Each row below holds a small network's activations on one input, seen along a few directions.
In each table, some parts of the input vary, and every possible input appears once, in random order.
Descriptions start from the smaller parts, as in this example, which fits no table here: line(4) and (point or line(9) or (values(2) and ring(5))).
Shared parts are said once, and a part with two or three values counts as separate values.
(in the rows, 128 means zero)

Other details of the inputs vary at random and push rows far along three fixed directions, the same in every table; ignore that.

Rows:
row 1: [ 72 133 150 110 122 142 149 121 106 158 125]
row 2: [112  47 153 139  68 108 157  89  87 148 163]
row 3: [239 173  79  71 112 129 143 166 162 115 136]
row 4: [128 127 110 222 184 188  80 143 147  61 101]
row 5: [ 36 137 120 128 172 122 117 130 120 122  86]
row 6: [ 28 117 154 177 170 162 122 122 100 116 115]
row 7: [168  96 114 213 137 135  80 143 148  69 170]
row 8: [ 74  81 145 171 132 113 155  92 110 105 148]
row 9: [ 88 183 137  70 183  87  71 115 136 164  72]
row 10: [196 127 105 127 108 150 155 176 146 103 197]
row 11: [124 144 123 229 178 153  67 129 169  63 127]
row 12: [148 102 135  38 113  73 162 118 102 169 144]
row 13: [206  79 104 199 106 151 156 130 158  80 197]
row 14: [ 56 127 146 130 186  99  82 101 126 145  93]
row 15: [200 203  99  88 141 164  97 184 144 118 112]
row 16: [158 204 129 142 181 122  52 168 176  91  93]
row 17: [ 20 116 141 197 169 149 114 116 132 117 137]
row 18: [199 196  96  91 123 158  88 181 165 126  96]
row 19: [218 196 135  94 139 129  87 179 150 108  99]
row 20: [210  69 144 202  78 153 123 147 158  99 186]
row 21: [153 187  97 220 196 121  75 175 149 129 101]
row 22: [ 74 136 149 112 115 143 145 118 113 163 128]
row 23: [ 79 202 152  77 181  83  92 133 130 135  61]
row 24: [ 53  78 123 152 126 125 152 116 120 132 132]
row 25: [142 138 121 226 187 182  82 134 145  57 110]
row 26: [ 81 201 132  78 161  81  70 113 126 145  73]
row 27: [218  51 129 193  96 157 106 136 152 115 190]
row 28: [ 69 159 137 179 176 106 115 128  92 182  67]
row 29: [ 82  78 158 173 124 134 152  92  95 110 133]
row 30: [ 91  63 136 154  79 134 185 112 127 150 204]
row 31: [187  83  94 171 105 161 150 164 145  92 207]
row 32: [189 153 127 156 135 153 104 143 142  88 125]
row 33: [188 139 123 152 130 139  77 150 129  93 129]
row 34: [139 121 131  51  79  68 155 108 104 165 146]
row 35: [ 47 189 121  93 166 122 102 123 133 156  88]
row 36: [105  48 118 156  78 125 188  88 133 143 174]
row 37: [106 169 122  43 131 122 139 146 104 154  72]
row 38: [133 149 146  39 149  97 118 125  95 164  86]
row 39: [147 103 136  40 107  72 161 113 108 177 143]
row 40: [139 131 149 229 168 163  54 151 160  73 112]
row 41: [149 130 137  53  89 109 195  99  97 164 121]
row 42: [143 115  99 193 145 167 110 158 154  89 169]
row 43: [149 146 107  30  90  94 186 116 127 170 123]
row 44: [105 104 133  88  92 115 195 126 110 158 177]
row 45: [ 49  91 155 196 163 130  85 100  91  98 105]
row 46: [104  38 131 152  68 146 180 115 111 147 161]
row 47: [233 158 108  96 102 117 142 152 153 105 160]
row 48: [110 146 165  69 129  96 139 128  98 146  90]
row 49: [104 180 126  43 138 129 140 142  96 158  90]
row 50: [206 120 104 132  88 171 138 163 142 123 173]
row 51: [ 14 115 130 179 168 141 112 107 125 128 121]
row 52: [215 213 108  98 145 150 100 150 156 111  93]
row 53: [224 172  80  71  92 131 126 181 176 133 143]
row 54: [153 148 147  36  81  68 162 126 132 174 133]
row 55: [ 94  61 137 138  70 147 178 104 106 165 172]
row 56: [171 106 106 197 136 180 115 142 149  83 133]
row 57: [112  63 146 146  74 131 191  72 109 153 157]
row 58: [169 122 145  25  95  91 148 117 103 190 121]
row 59: [146 134 149  59  69 103 174  97 108 170 128]
row 60: [193 197  82  88 137 137  95 185 174 115 110]
row 61: [247 184  93  79 101 123 140 147 173 124 150]
row 62: [ 41 104 143 178 171 104  91 101 103 100 114]
row 63: [113  62 157 144  73 123 183  83 100 142 159]
row 64: [ 33  91 136 196 158 161 109 119 116 114  94]
row 65: [179 147 104 155 128 170 103 141 161 108 115]
row 66: [127 102 128  97  90 100 195  88 120 153 154]
row 67: [111  39 158 152  90  95 184 112 110 124 182]
row 68: [ 59 143 153 140 148 114  74  96 107 137  81]
row 69: [ 81 212 124  76 194 102 116 113 122 125  59]
row 70: [194  91 122 177  93 182 150 165 138 102 199]
row 71: [122 103 140  97  75  91 181  89 123 156 159]
row 72: [ 55 143 133 137 162 143 115  99 119 135  66]
row 73: [ 63  81 122 152 139 123 165  97 114 119 128]
row 74: [100 177 149  69 187 107  75 123 109 156  54]
Each input here is: values(2) and (point or (line(4) and line(9))).
Q: The inputs of row 31 and row 49 match in every part but the values(2) part. If row 12 is changed in the same way as row 31 into row 49, which row does it become?
A: row 38
Q: The inputs of row 7 and row 33 match in every part but the values(2) part. If row 11 is changed in the same way as row 7 into row 33, which row does it become?
A: row 63
Q: Which other rows does row 1 become when the line(9) part takes its other values? List them by row number.
A: row 2, row 40, row 46, row 50, row 52, row 58, row 63, row 72
Q: Which other rows does row 66 become when the line(9) part takes its other values? List them by row number.
A: row 11, row 14, row 16, row 17, row 34, row 43, row 51, row 60
Q: Which other rows does row 10 become when the values(2) part takes its other values? List them by row number.
A: row 6
Q: A walk changes only the line(4) part. It starts at row 20 and steps to row 40. List the rest of the walk in order.
A: row 19, row 48
Q: Which other rows does row 59 become when the values(2) part takes its other values? List them by row number.
A: row 71
Q: Which other rows does row 66 become when the line(4) part takes its other values? List them by row number.
A: row 13, row 61, row 69

Rows:
row 75: [ 80 129 136 203 139 191  94 139 127 113 110]
row 76: [192 178 112  64 113 141 157 146 133 133 123]
row 77: [105 196 128  89 168 147  97 148 124 147  75]
row 78: [196 149 114  56 100 123 123 163 122 137 109]
row 79: [ 63 155 150 112 151 141 132 127  94 166  84]
row 80: [ 58 129 139  97 154 102 115 127 120 146  82]
row 81: [ 43  91 147 218 125 180 141  96 113 105 122]
row 82: [136 166 110 186 192 141  80 156 154  70 107]
row 83: [140 137 120  85 105 108 189 128 125 149 154]
row 84: [115  70 141  89  80 112 206  94  82 149 142]
row 85: [ 93 123 137 198 171 116  82 105 145  85 138]
row 86: [226 136  92 150 142 172 120 156 153  82 161]
row 87: [188 180  95  66 130 103 152 152 133 129 151]
row 88: [ 23  98 152 113 149  97 171  84  99 145 102]
row 89: [156 114 137  84  94 126 164 144  87 161 125]
row 90: [141 131 125  78  80 133 179 121 121 141 132]
row 91: [217 130  99 156 123 123  82 175 165  93 176]
row 92: [133  34 126 180  94 127 173 115 137  96 177]
row 93: [ 84 155 175 117 143 108 118  89  94 142  72]
row 94: [ 27  96 161 116 140  83 154  74 107 143 102]
row 95: [118 165 113 180 175 168  67 173 179  96 113]
row 96: [211 152  98 155 101 192 119 159 166  79 150]
row 97: [ 60 135 141  98 164 108 124 128 113 153  90]
row 98: [116  60 153  90  68 101 171 102  87 168 146]
row 99: [185 178 109  61 123 124 164 152 154 136 136]
row 100: [169  92 112 177 123 141 139 162 133 120 185]
row 101: [154  52 123 218  76 143 172  96 120 151 152]
row 102: [123 182  99 184 193 151  84 150 168  78 131]
row 103: [231 131 113 155 116 150 101 152 155  73 142]
row 104: [226 124 105 153 123 170  99 181 143  94 147]
row 105: [ 94 205 121  86 164 126 116 139 157 124  79]
row 106: [ 72 151 123 126 151  95 133  91 139 178  71]
row 107: [220 147  94 164 141 145 128 172 158  85 169]
row 108: [ 98 115 150 195 172 130  90 107 154  88 121]
row 109: [125 189 158  95 158 122  74 136 110 147  65]
row 110: [116  66 168  94  77  85 171  98 109 179 161]
row 111: [ 65 131 135  91 163 125 114 114  99 151  86]
row 112: [142 145 120 172 182 156  38 147 153  88 104]
row 113: [180 184 104  69 104 115 154 157 153 130 136]
row 114: [ 37  94 168 110 141 101 139  51  94 147 104]
row 115: [112  69 160  96  78  77 170 101 100 177 167]
row 116: [134 168 111 183 202 157  89 154 162  78 113]
row 117: [ 85 105 125 197 164 130  83 145 136  98 117]
row 118: [165 119 165  89  82 110 141 123  95 170 128]
row 119: [ 74 155 162 112 152  80 117  92 115 141  94]
row 120: [ 65  68 166 211 143 139 112  75 113  99 125]
row 121: [156 111 129  69  98 104 156 101 116 136 134]
row 122: [115  49 126 181  76 164 165 130 146 129 195]
row 123: [ 89 213 107  90 164 112 107 137 149 121  96]
row 124: [ 33  78 138 215 139 143 123 122 131 124 146]
row 125: [179  91 121 176 109 116 134 134 147  89 173]
row 126: [115 185 124  85 161 122  98 130 122 109  53]
row 127: [146  27 147 176  92 141 132 101 122 126 190]
row 128: [114  56 123 187  74 154 163 132 136 130 199]
row 129: [155 122 135  86 100 131 171 144  85 170 134]
row 130: [145 124 121  77  99  73 158 113 122 134 154]
row 131: [ 71 152 157 108 156  82 118  93 117 138  95]
row 132: [110 185 118  82 185 139  91 142 117 145  83]
row 133: [190  93 103 195  95 148 137 115 149 134 141]
row 134: [186 175 120  69  91 146 139 172 125 155 118]
row 135: [ 88 114 122 198 167 126 101 127 140  77 113]
row 136: [136 131 115  67  82 145 175 108 127 143 142]
row 137: [115 186 117  79 181 129 102 123 123 116  70]
row 138: [149 106 137  73  96  91 149 134 127 158 142]
row 139: [ 54  56 134 199 151 145 122  85 117  88 121]
row 140: [134 169 106 176 193 182  82 138 161  79 111]
row 141: [ 87 111 127 200 174 137  90 146 130 105 124]
row 142: [227 125 125 154 126 140  85 169 175 101 165]
row 143: [193 165 122  61 112  87 108 150 139 148 150]
row 144: [127 196 154  92 159 114  84 110 123 125  64]
row 145: [159 123 134  85  96 122 181 126  91 140 121]
row 146: [129  40 125 177  99 168 163 118 124 133 195]
row 147: [ 34 102 179 120 137  82 148  64 107 153 105]
row 148: [149  35 161 188  79 139 134 107 113 130 178]
row 149: [122 183 151  88 161 120  67 130 121 141  69]
row 150: [204 177  92  92 106  92 143 137 154 171 115]
row 151: [202 166 137  71 106  90 112 154 137 155 137]
row 152: [ 99 202 122  93 176 121 102 157 135 151  92]
row 153: [ 35  93 174 123 124 104 136  91  71 168  89]
row 154: [168  88  99 168 110 120 136 139 147  80 178]
row 155: [208 142 101 154  98 196 101 177 162 100 154]
row 156: [115 204 137  93 169  83  83 115 137 124  93]
row 157: [ 67 127 115 196 158 146  88 143 151 107 143]
row 158: [ 45  66 142 210 166 146 128 119 120 125 145]
row 159: [122  73 118 108  75 103 193  66 112 195 135]
row 160: [119 179 109 180 170 177  84 149 183  76 110]
row 161: [223 132 104 156 130 175 106 181 141 103 155]
row 162: [ 79 144 160  99 153 106 109  75 111 139  86]
row 163: [149  30 153 181  88 139 131  99 121 129 188]
row 164: [ 33  92 134 215 135 152 139  99 135 103 143]
row 165: [118 191 131  92 159 124 105 136 111 115  48]
row 166: [212 140  87 158 139 145 104 186 155 102 185]
row 167: [178 176  98  64 119 115 137 169 143 153 157]
row 168: [100 200 115  80 163 142 106 124 142 123  76]
row 169: [143 125 111  77 108  89 174 124 115 134 155]
row 170: [181 164 104  53 103 144 129 158 144 149 131]
row 171: [ 64 140 147 108 152  84 105 120 111 152  94]
row 172: [231 147 107 167 131 174 130 169 135  86 148]
row 173: [185 157  97  59 110  94 120 169 137 135 138]
row 174: [ 79 118 130 196 176 161 102 143 152 115 131]
row 175: [135  20 123 171  90 147 146 118 118 115 177]
row 176: [ 82 113 117 195 176 133  85 142 131 101 137]
row 177: [138 122 127  77  78 137 161 139 117 162 136]
row 178: [166 125 157  84  88 108 162 106 100 146 126]
row 179: [152 126 126  79 105 125 182 119  99 144 135]
row 180: [150 104 100 169  93 157 128 154 156 113 196]
row 181: [ 75 118 121 186 151 189  85 125 145 108 124]
row 182: [149 121 142  80  93  76 135 121 118 165 161]
row 183: [113 206  95 113 165  89  96 116 151 162  75]
row 184: [151 137 133  88  96 136 191 125 103 151 132]
row 185: [103  90 145 100  62 127 214 101  92 159 143]
row 186: [ 84  97 121  91  66 107 205  94 115 154 177]
row 187: [ 69 135 148 107 142 120 115 127  88 148  65]
row 188: [163 121 144  86  87 106 165 115  99 139 121]
Q: Describe the family of inputs behind these rows.
A: line(6) and (point or (values(2) and line(9)))
Q: The inputs of row 147 and row 162 match in every part but the line(6) part. If row 174 is changed in the same way as row 147 into row 162, which row does it become?
A: row 146
Q: The inputs of row 179 and row 172 match in every part but the line(6) part. If row 161 is changed in the same way as row 179 into row 172, which row does it become?
A: row 129
Q: The inputs of row 165 and row 92 match in every part but the line(6) part. If row 134 is changed in the same way as row 165 into row 92, which row does it become?
A: row 95
Q: A walk changes only the line(6) part. It starts at row 182 and steps to row 151. List the rest of the walk in order.
A: row 110, row 163, row 148, row 118
Q: A walk changes only the line(9) part. It starts at row 96 and steps to row 90. List the rest of the walk in order.
A: row 76, row 179, row 84, row 126, row 103, row 120, row 144
Q: Which other rows does row 150 become when the line(6) part takes its other values? List them by row number.
A: row 101, row 106, row 133, row 159, row 183
Q: Which other rows does row 176 become when the values(2) part takes its other values? List them by row number.
A: row 169
